These are the activations of a small neural network, seen along a few directions. Each row is one input.
In each table, some parts of the input vary, and every possible input appears once, in random order.
Descriptions start from the smaller parts, as in this example, which fits no table here: one of 6 places along a line, together with either a single point or one of 9 places along a line or (one of 2 separate values, together with one of 8 places around a ring).
Shared parts are said once, and a part with two or three values counts as separate values.
In the rows, zero is written as 128.

Other details of the inputs shift rows strongly along two fixed directions, in all tables alike. That doesn't count.

Rows:
r1: [133 127 136 128 110 118 124 125 131 122 121 136]
r2: [132 131 134 130 117 118 120 130 142 124 123 142]
r3: [132 128 145 122 114 112 130 132 128 126 124 137]
r4: [120 121 116 150 142 138 118 126 116 129 133 114]
r5: [127 133 134 126 113 115 135 130 143 125 113 132]
r6: [138 133 134 125 123 114 121 133 139 130 131 142]
r7: [122 121 125 140 144 137 124 132 105 133 130 109]
r8: [135 130 135 124 112 121 121 129 136 124 116 137]
r9: [129 118 130 111 112 130 134 135 134 128 122 133]
r10: [120 124 116 144 141 142 121 132 116 131 121 107]
r11: [136 128 140 119 112 113 128 130 127 125 124 134]
r12: [132 120 125 137 148 136 118 127 109 136 139 112]
r13: [131 140 130 125 120 111 130 135 140 133 129 137]
r14: [123 163 133  94 150 159 149  97 141 101 138 173]
r15: [128 127 122 136 150 138 117 133 113 140 135 109]
r16: [129 127 135 133 116 116 123 126 137 123 128 141]
r17: [131 130 139 127 114 119 123 131 138 125 116 140]
r18: [127 131 140 121 113 107 142 130 133 129 120 130]
r19: [130 140 139 119 119 111 132 135 138 136 128 131]
r20: [124 121 118 133 146 137 126 131 112 134 121 103]
r21: [130 135 134 130 121 111 129 131 135 131 136 140]
r22: [129 117 113 144 139 140 112 122 114 126 132 115]
r23: [127 122 119 136 148 132 129 125 112 138 134 103]
r24: [126 138 140 119 114 113 135 138 135 131 118 132]
r25: [129 127 115 142 150 138 115 133 117 137 136 115]
r26: [125 125 113 144 146 133 124 129 113 136 139 112]
r27: [131 133 129 127 120 107 137 127 138 130 131 134]
r28: [131 110 107 132 140 147 121 134 122 134 136 114]
r29: [ 91 167 132  75 167 219 189  64 138  71 139 191]
r30: [131 119 116 143 148 135 115 127 112 133 140 118]
r31: [128 115 131 115 110 127 138 132 129 127 126 132]
r32: [123 134 132 133 114 113 133 128 139 125 127 135]
r33: [134 136 129 124 122 110 133 131 143 131 126 135]
r34: [123 131 140 133 112 115 131 130 134 125 122 136]
r35: [131 136 143 124 118 109 132 132 133 134 134 135]
r36: [130 107 108 136 137 144 125 130 117 133 141 115]
r37: [125 135 142 122 112 108 139 134 131 130 123 132]
r38: [133 136 137 117 121 109 134 131 140 135 125 129]
r39: [128 134 129 129 117 115 133 128 146 125 120 133]
r40: [113 150 117 112 170 186 138  92 123  99 135 150]
r41: [131 119 130 115 114 125 136 129 133 132 136 132]
r42: [127 136 134 132 117 117 124 133 143 126 124 139]
r43: [126 105 108 141 132 149 124 128 120 128 134 113]
r44: [122 119 112 147 142 135 126 122 119 129 129 107]
r45: [126 138 131 130 115 116 130 132 144 126 122 136]
r46: [132 120 120 131 143 142 114 131 108 130 125 109]
r47: [120 118 116 145 140 137 129 123 114 129 123 105]
r48: [118 121 118 147 139 139 126 127 112 130 126 107]
r49: [129 137 140 123 116 108 136 132 133 135 132 131]
r50: [138 134 142 118 121 113 123 134 137 133 129 137]
r51: [141 131 140 118 115 111 126 128 131 131 134 134]
r52: [128 117 127 121 109 134 132 133 140 125 119 134]
r53: [124 124 123 137 146 141 119 136 110 134 125 109]
r54: [129 126 140 131 113 116 126 127 133 124 121 139]
r55: [134 131 144 119 116 115 125 136 133 127 119 137]
r56: [130 110 113 125 139 147 121 133 117 138 135 109]
r57: [135 120 113 139 145 136 114 125 111 132 140 117]
r58: [137 123 119 129 147 140 112 129 112 135 134 109]
r59: [126 135 139 129 114 118 127 134 139 127 117 138]
r60: [130 118 122 124 113 134 130 132 144 124 126 135]
Each input here is: one of 2 separate values, together with one of 5 places around a ring, together with either a single point or one of 5 places along a line.
Changing only the place on the ring of 5 turns r15 into r53. The same change can be made to r58. Which row results?
> r46
Which other rows does r57 become when the place on the ring of 5 takes its other values? List them by row number.
> r1, r11, r22, r51
Which other rows does r26 become when the place on the ring of 5 takes its other values? List them by row number.
> r32, r37, r48, r49
A walk changes only the place on the line of 5. It starts at r40 and steps to r2. List the rest of the walk in order.
> r42, r45, r39
Which other rows does r25 become when the place on the line of 5 takes its other values? List them by row number.
> r6, r13, r14, r33

Rows:
r61: [132 111 121 123 110 122 128 126 146 128 136 126]
r62: [126 112 137 131 105 136 111 136 133 125 120 142]
r63: [139 138 130 134 131 110 112 130 138 130 122 137]
r64: [133 115 110 123 110 129 132 145 145 133 133 138]
r65: [134 112 129 124 112 124 138 127 139 135 122 125]
r66: [118 134 138 135 115 111 141 131 128 133 126 125]
r67: [121 135 131 147 117 110 130 128 133 126 126 129]
r68: [130 128 144 122 126 107 135 137 119 137 137 128]
r69: [143 133 137 124 123 111 121 129 124 136 145 133]
r70: [119  95  80 164 221 191  95 137  52 154 142  39]
r71: [106 197 137  64 196 213 171  64 131  83 150 188]
r72: [136 114 132 128 106 131 126 135 133 117 115 130]
r73: [129 115 126 118 105 120 134 128 122 122 111 125]
r74: [137 130 130 142 128 105 117 125 129 126 135 138]
r75: [124 140 130 140 123 114 124 134 141 128 114 126]
r76: [121 138 136 129 122 115 134 137 135 135 115 119]
What do these inputs look like to the network?
> either one of 6 places along a line or (one of 2 separate values, together with one of 5 places around a ring)
Which of the alternatives is r74?
> one of 2 separate values, together with one of 5 places around a ring
